[-0.3  4.8  4.4 -5.3 -0.1 -0.3 -0.3  4.7  4.6 -0.3 -0.4  1.0  1.4 -0.1
  2.6  0.9  4.7  0.8 -6.0] = gegef
[ 8.5 10.7 10.0  6.0  7.0  8.8  8.2 10.0  9.7  8.3  6.8  6.9 56.7  8.0
 66.8  7.4 10.5  6.0  3.0] = vut
[ 0.8 -2.0 -1.7  0.1  0.4  0.3  0.9 -1.7 -1.7  0.9  1.1 -2.0 -5.6  0.9
 -6.2 -2.0 -1.8 -1.6  0.6] = Melap
[  1.1  73.3  68.5 -72.6   1.0   1.4   0.6  70.5  70.0   1.5  -0.3   0.3
   0.5   1.0   4.7  -0.1  71.6  -0.1 -82.6] = muge
[ 0.1 -0.4 -0.1  3.6 -0.1  0.1  0.1 -0.4 -0.3  0.1 -0.1  1.5  7.7  0.0
  8.3  1.9 -0.4  1.6  3.4] = puro
[ 1.9 -0.4 -0.3  3.5  1.5  1.9  1.9 -0.5 -0.5  1.9  1.6  0.5  9.6  1.7
 10.8  0.7 -0.4  0.5  3.2] = Zomo
[-2.5 -2.9 -2.9 -0.8 -1.6 -2.4 -2.3 -2.4 -2.7 -2.3 -2.2  3.2 -3.7 -1.7
 -2.2  2.9 -2.6  3.0 -0.2] = sota
[-66.2  -4.4  -2.8   4.5 -48.7 -57.1 -65.8  -4.0  -2.9 -64.4 -67.6  64.2
  -1.2 -61.5  -3.1  65.6  -4.6  58.8   3.6] = Lovo
present: [-0.1 -0.3] => yes
present: [-0.5 -0.5] => yes
present: [ 2.9 -2.6  3.0] => yes
present: [1.6 0.5 9.6 1.7] => yes

[ 59.3  44.8 -32.7 -20.9  57.5  50.3 -33.0 -38.6 -54.9 -45.0  57.8 -34.4
 -42.0  76.5  76.4  56.3  54.1 -34.2  53.8 -34.3  55.8  58.6  79.1  74.6
  54.5 -33.7 -33.9  56.0 -58.5 -20.4 -24.9 -26.5 -32.3  55.7  55.5 -30.7
 -37.4  57.0  69.4 -30.7  77.3  58.6  56.2  53.0 -33.1 -38.2  55.1  49.0] -> navu
[ 43.8  40.5  76.9 -10.7  54.9  47.7 -23.9 -52.0  72.4 -56.8  44.0 -24.2
  75.9  78.5  74.7 -60.0  46.9  77.7  49.9 -25.1 -57.4  53.3  76.5  73.9
  47.5 -23.8 -25.4 -60.8 -56.2  74.8 -16.6 -16.5 -26.9 -58.2 -58.4 -24.2
 -29.6  51.5  65.2 -20.7  77.9  54.3 -59.5  49.5  75.0  77.6  51.1  48.1] -> mozib
[ 59.3  44.8 -32.7 -20.9  57.5  50.3 -33.0 -38.6 -54.9 -45.0  57.8 -34.4
 -42.0  76.5  76.4  56.3  54.1 -34.2  53.8 -34.3  55.8  58.6  79.1  74.6
  54.5 -33.7 -33.9  56.0  54.7 -20.4 -24.9 -26.5 -32.3  55.7  55.5 -30.7
 -37.4  57.0  69.4 -30.7  77.3  58.6  56.2  53.0 -33.1 -38.2  55.1  49.0] -> gukob
present: [-20.9  57.5] => yes
present: [77.3 58.6 56.2] => yes
present: [-59.5  49.5  75.0] => yes
present: [-16.4 -26.9 -58.2] => no
present: [ 57.0  69.3 -30.7  77.3] => no

[  4.5 -21.8  14.3 -25.1   6.4 -26.4 -25.4 -29.6] -> Guk
[  6.8 -15.5 -16.8 -33.3 -24.1  41.4  -1.1  17.7] -> pavam
[ 15.3   8.6 -15.4  -9.6  -6.9  -7.2  27.9  23.6] -> babi
[ 7.3 19.0  1.8 -3.7 18.5 34.5  2.3 19.3] -> peko
[ 15.3   8.6 -15.4  -9.6  -6.9  38.0  27.9  23.6] -> tefud
[-24.6  69.7   9.9  39.3  39.8   4.3   8.0 -16.7] -> kudur
[26.6 61.5 20.8 27.9  1.4 11.3  1.2 -0.3] -> fome
[ 29.3  17.0  -6.6  11.9   5.4 -17.8  19.0 -28.7] -> Pega
[-27.5  84.8  -5.1  37.7  22.5  -0.1  12.9 -13.0] -> vufev
present: [15.3  8.6] => yes
present: [-17.8   5.4] => no
present: [ 9.9 39.3] => yes
present: [4.3 8.0] => yes

[-34.2 -55.2  43.0  50.3 -52.1 -63.0 -62.3 -34.2 -30.4  -2.2 -53.7 -66.4
 -60.5 -29.3 -32.6 -62.0 -54.5 -53.7  52.4 -58.2  43.7 -56.0 -32.7 -62.0
 -24.5] : Dono
[-44.5  57.3  -9.6 -27.8  51.5  65.7  65.7 -48.0 -48.4 -62.1  53.7  66.9
  64.7 -41.9 -44.2  65.3  63.2  52.2 -43.3  60.3 -23.4  58.0 -47.1  63.6
 -50.6] : Safa
[-65.8 -52.8  67.8  67.8 -50.4 -37.9 -39.7 -66.5 -65.0 -41.5 -36.7 -46.0
 -34.4 -63.3 -64.5 -38.2 -20.5 -52.0  62.0 -35.6  67.5 -55.2 -65.2 -58.1
 -56.9] : zek
[ 67.0 -68.0  61.1  60.6 -65.9 -66.5 -68.9  66.7  61.1  60.0 -58.2 -65.4
 -69.9  69.0  63.6 -69.2 -67.4 -67.7  50.8 -67.4  57.0 -67.6  64.2 -63.9
  67.6] : nuki
[ 55.0  66.2 -69.5 -68.1  61.8  61.8  62.0  57.1  56.4  33.5  55.2  63.2
  61.5  49.9  56.9  62.4  55.6  64.9 -57.1  60.0 -66.8  66.7  42.7 -68.1
  60.3] : bap
[ 55.0  66.2 -69.5 -68.1  61.8  61.8  62.0  57.1  56.4  33.5  55.2  63.2
  61.5  49.9  56.9  62.4  55.6  64.9 -57.1  60.0 -66.8  66.7  55.1  65.0
  41.1] : veve
[-71.3  54.4  64.4  64.4  53.4  62.7  63.0 -72.4 -70.4 -62.8  53.3  54.7
  62.2 -71.3 -70.9  60.2  67.2  55.6  53.3  59.5  65.8  52.6 -71.9  49.4
 -70.1] : pon
[ 68.6 -62.0 -65.0 -54.9 -56.7 -67.8 -68.0  70.1  67.8  60.9 -56.0 -68.1
 -67.1  68.0  69.9 -67.0 -66.9 -61.5 -23.5 -64.2 -61.2 -59.2  68.6 -62.0
  63.0] : zez
present: [-62.3 -34.2 -30.4  -2.2 -53.6] => no
present: [ 52.2 -43.3] => yes
present: [63.2 61.5 49.9 56.9] => yes
present: [ 60.3 -23.4] => yes
present: [-53.7 -66.4 -60.5 -29.3] => yes
present: [33.5 55.2] => yes
present: [61.5 49.9] => yes

[-28.2 -19.5 -17.1 -26.6  -3.4] -> ful
[-8.6 47.1 47.2 -8.6 -7.4] -> lusol
[ 35.3 -10.0  -6.6  32.2 -61.7] -> zavas
[-63.4 -27.7  15.3 -38.9  17.5] -> Parak
[-28.2 -19.5 -17.1 -26.6  32.8] -> tage
[-55.1  53.0  51.8 -52.5  40.5] -> ran
[-52.2 -10.9  -9.3 -49.4  22.4] -> nuro
[-63.4 -27.7 -25.2 -58.8  28.0] -> kobi
[-59.3  53.0  51.8 -52.5  40.5] -> lomup
[ 20.4 -41.2 -35.0  19.3 -55.7] -> mili
present: [ 15.3 -27.7 -63.4] => no
present: [ -3.4 -26.6] => no

[ -7.6  10.8   3.1  15.7   9.5  -2.2  -2.2  -3.5  -1.0 -16.7  -7.6  -1.7
  -9.5  15.7  -7.5  64.6   0.0 -17.7   1.0 -12.3  -7.5  -1.8  -4.9   1.4
 -12.1  -0.8   5.1   8.7  -9.1  -1.1  -8.8 -12.8   7.7  -4.5   0.0  -5.7
   0.3   8.0 -20.4 -13.1 -13.2   2.7   0.3 -20.2  -5.6  -3.8  17.0  -3.3
   1.9   3.1   3.2   4.4  12.5]  guvo
[-16.7  10.8   7.0   6.2   8.6  -7.6   1.0  -2.0   0.8  -5.5  -6.4  -0.4
  -7.5   6.2  -0.6  46.8   6.9 -20.2   7.2  -9.2  -9.8 -10.3  -9.2   3.0
 -11.7  -5.4   7.0   8.6  -2.8  -4.4  -3.9  -4.7  10.2  -5.0   9.5 -13.8
   8.0  10.5 -11.8  13.0   0.2   9.6  -0.1 -11.1   1.3  -5.2  18.2  -1.7
   7.1   7.0   2.5   5.3   6.6]  latuz
[ 13.6  10.8  -4.5  -9.0  -7.2   2.4   0.0   0.1  -2.2   7.3   6.7   0.0
   7.8  -9.0   4.4 -68.7  -1.9  16.8  -2.5  10.5  11.9   5.6   9.5   3.5
   8.1   2.8  -3.2  -7.1   6.2   5.8   3.6   1.9  -7.4   8.2  -5.4   4.9
  -2.1  -6.8  12.5  17.3   2.9  -4.4  -3.3   9.2   3.6   0.9 -13.5   4.4
  -2.7  -4.5   1.5  -2.0  -5.0]  Vena
[ -1.4  10.8   0.5 -17.5  -6.7  -2.6   4.1   2.4   1.6  18.8   5.6   2.1
   7.4 -17.5  10.6 -66.8   5.0   9.7   4.3  10.2   4.3  -5.7   0.7   1.4
   7.3  -2.5  -1.2  -5.5  10.6  -0.9   9.2  13.7  -3.5   3.1   7.0  -3.1
   5.9  -2.6  19.6  19.8  17.8   3.5  -1.1  19.3   9.6   0.5  -9.9   4.4
   2.6   0.5  -2.4  -1.6 -11.6]  vete
present: [3.1 7.0] => yes
present: [-2.5 10.5 11.9  5.6  9.5] => yes
present: [  8.7  -9.1  -1.0  -8.8 -12.8] => no
present: [-7.2  2.5] => no
present: [-4.5 -9.0 -7.2  2.4] => yes

[-43.1 -10.1 -48.0 -44.2  53.3  -7.9 -18.3 -48.5 -35.2  67.1] -> rumad
[-43.1 -10.1 -48.0 -44.2  53.3 -61.1 -18.3 -48.5 -35.2  67.1] -> seba
[ 13.8 -37.4  49.3  69.7  34.5  50.3   0.6 -55.3  41.3  19.1] -> rone
[-63.2   1.7   2.2 -56.2  32.2 -65.9  -0.9 -64.7  37.8  48.7] -> tibi
present: [-43.1 -10.1 -48.0 -44.2  53.3] => yes
present: [-65.9  -0.9 -64.7] => yes
present: [ 53.3 -61.1] => yes
present: [ 53.3 -44.2] => no
present: [-48.1 -44.2  53.3  -7.9] => no
present: [-18.3 -48.5] => yes
present: [69.7 34.5] => yes

[-57.9  47.1 -63.4 -55.4 -62.3 -57.3 -53.8  44.4  45.1 -67.1 -62.0  49.3
  33.7  37.6  46.2 -63.1  41.8  48.7  52.7 -53.1  20.9  45.6  21.9] = telu
[-57.9  47.1 -63.4 -55.4 -62.3 -57.3 -53.8  44.4  45.1 -67.1 -62.0  49.3
  33.7  37.6  46.2 -63.1 -64.1  45.2  50.6 -56.3 -54.9  44.9 -64.8] = Ledo
[ 40.8 -57.5  57.6  37.2 -71.5 -71.2  33.3 -57.6 -58.0  59.7  57.6 -61.4
 -45.4 -51.7 -58.4  55.4  58.7 -56.1 -57.4  33.2 -59.0 -56.6 -68.8] = nogo
present: [-63.1  46.2  37.6] => no
present: [-53.1  52.7] => no
present: [ 40.8 -57.5  57.6] => yes
present: [37.6 46.2] => yes
present: [-59.0 -56.6 -68.8] => yes
present: [-56.7 -68.8] => no

[-70.9 -74.7  72.6  71.8  26.3  35.6] -> mafem
[-79.2  76.6  41.9  21.3  16.0  11.6] -> zeg
[-80.0  67.6  62.6  61.2  -2.7  11.7] -> vefi
[ 80.8  65.6 -55.2 -78.1  -7.2 -57.8] -> pape
[ 73.1 -80.9  46.5  75.0 -16.1   3.5] -> zilab
[-77.3  79.6  29.7 -57.1  40.5   2.4] -> zulab
[-77.7  77.0  -9.1  71.4 -41.5  29.5] -> dokab
present: [ 75.0 -16.1] => yes
present: [72.6 71.8] => yes
present: [ 46.5 -80.9] => no

[-21.5  15.0  20.1  13.1  -8.9] = Beg
[-41.2  43.0  26.7  36.1 -37.3] = zok
[-77.9  -3.2  11.7  75.2   4.0] = gegit
[-42.1  -3.0 -31.6  50.8  12.1] = gube
[-48.3 -18.6  -0.9  53.0  30.8] = Pode
[  5.5  69.9  69.6  -0.2 -15.1] = Boge
[-36.6  18.9   3.8   4.3  -3.6] = geri
[-15.3   1.4  14.3  19.3  15.7] = ditez
present: [-15.3   1.4  14.4] => no
present: [-0.9 53.0 30.7] => no
present: [ -0.9 -18.6] => no
present: [75.2  4.0] => yes
present: [-3.2 11.7] => yes
present: [ -3.0 -31.6  50.8] => yes
present: [-21.5  15.0  20.1  13.1  -8.9] => yes

[-7.5 -8.2  3.8 -8.4 -3.1  3.6 12.1] : poma
[ -0.1 -17.0   4.6   8.2  21.9   2.6 -18.1] : Bazib
[-0.4 10.3 32.5 -9.1 -5.6 -1.4 66.1] : videt
present: [-3.1  3.6] => yes
present: [-1.4 66.2] => no
present: [ 8.2 21.9] => yes
present: [32.5 10.3 -0.4] => no
present: [-7.6 -8.2  3.8 -8.4 -3.1] => no

[ -5.3 -46.2 -19.2  71.5   2.4   9.0  46.2] -> tuviz
[ 14.3 -15.8 -18.5  57.3   5.6  19.7   5.3] -> fene
[ -5.5 -13.3 -45.5  43.8  31.4  40.4   1.3] -> terez
[ 24.0 -19.5 -27.6  83.6  21.8  38.4  14.7] -> gir
[ 11.9 -23.8 -27.7  65.8  15.4  30.7   4.0] -> tas
present: [  9.0   2.4  71.5 -19.2] => no
present: [-23.8 -27.6] => no
present: [-13.3 -45.4  43.8  31.4] => no
present: [ 9.0 46.2] => yes
present: [  2.4  71.5 -19.2 -46.2] => no
present: [-23.8  11.9] => no
present: [ 19.7   5.6  57.3 -18.5 -15.8] => no

[  0.2 -54.8  22.8  21.6  15.7  50.6] = tapo
[-14.5 -14.8  -3.5 -25.0 -35.0 -47.1] = felut
[ -5.1  68.6   8.3  14.8 -38.7 -62.3] = keko
[ -8.2 -63.7  15.9 -27.1  10.7  20.2] = sefev
[ -5.1  68.6   8.3  14.7 -10.0  30.1] = zev
[  1.4   3.6 -16.4  50.4  -9.0  10.6] = bip
[ 17.7  25.0   5.4   1.9  -4.4 -41.9] = Zuso
[-38.6 -21.5 -78.7 -15.2  31.4  45.2] = rer
[-18.7 -82.7 -18.8 -40.7  45.7  12.8] = gizel
[  1.4  43.0 -16.4  50.4  -9.0  10.6] = sopi
[ -2.1  28.7 -61.4  11.7  -6.2 -44.5] = Meruk
present: [  8.3  14.8 -38.7 -62.2] => no
present: [50.4 -9.0] => yes
present: [ -2.1  28.7 -61.4  11.7] => yes
present: [3.6 1.4] => no

[-25.9  -1.6  15.5  23.8 -15.5  -0.5   4.5  13.2   8.2   3.5  -4.3  -9.2
   5.3   4.2   8.8  -6.1 -10.9   3.9  -5.8  -4.6   4.6  -9.4  -3.5   7.8
  13.6  10.4   5.3  -7.9  -9.1   8.8  16.1   4.3   2.1  -9.5 -22.0   7.4
  14.3  -4.0   0.7   5.4  -7.7  26.4   0.2  12.8 -18.3  -7.8  -3.7   5.9
  10.4  -3.7 -12.7   4.9   0.5  -1.3   6.2   4.6 -16.5 -29.9   2.0 -35.7
  -7.5] : miri
[ 47.7  -9.6 -34.9 -32.3  22.4  -8.9   2.6 -13.4 -11.5 -15.9   8.7  -2.0
  -1.3 -28.0  -5.0  26.0   4.0   2.2  -5.1   6.8   0.3   8.3  -5.2 -28.8
  -6.6 -22.2   7.8  16.4  16.6   1.2 -36.9  -4.1  -2.8  11.4  51.6  -0.8
 -22.7   8.4   3.3   5.2  37.1 -50.6  20.7 -41.3  16.4  -0.3  -3.5  -4.9
  -7.2   1.3  30.8   1.2  18.3 -19.1  -5.2  10.9  33.3  48.4 -13.2  81.0
  -4.5] : Fidib
[  3.4  19.8  11.0 -15.2   8.2  35.3   3.3  -7.7 -10.3  -4.8  -8.1  12.8
 -18.6  28.3 -21.5   4.7   7.0 -12.7  26.4 -13.1   0.7  -1.1  -3.4  11.0
  -3.8   8.6  -9.4  -4.1  -2.7 -21.2   2.1 -12.1 -20.1  -4.6   6.5   3.7
 -14.2  -7.5   9.0  -8.0 -11.6  -9.9 -15.4  19.4  14.4  10.4   4.0   4.4
 -19.3  19.0 -11.7   0.0  -7.3  23.2  -3.1  -1.9   5.6  -2.3  12.4   8.9
   7.0] : gevov
present: [-18.6  12.8  -8.1  -4.8 -10.3] => no
present: [-2.9 11.4 51.6] => no
present: [-5.0 26.0] => yes
present: [23.2 -3.1] => yes
present: [48.4 33.3 10.9 -5.2] => no

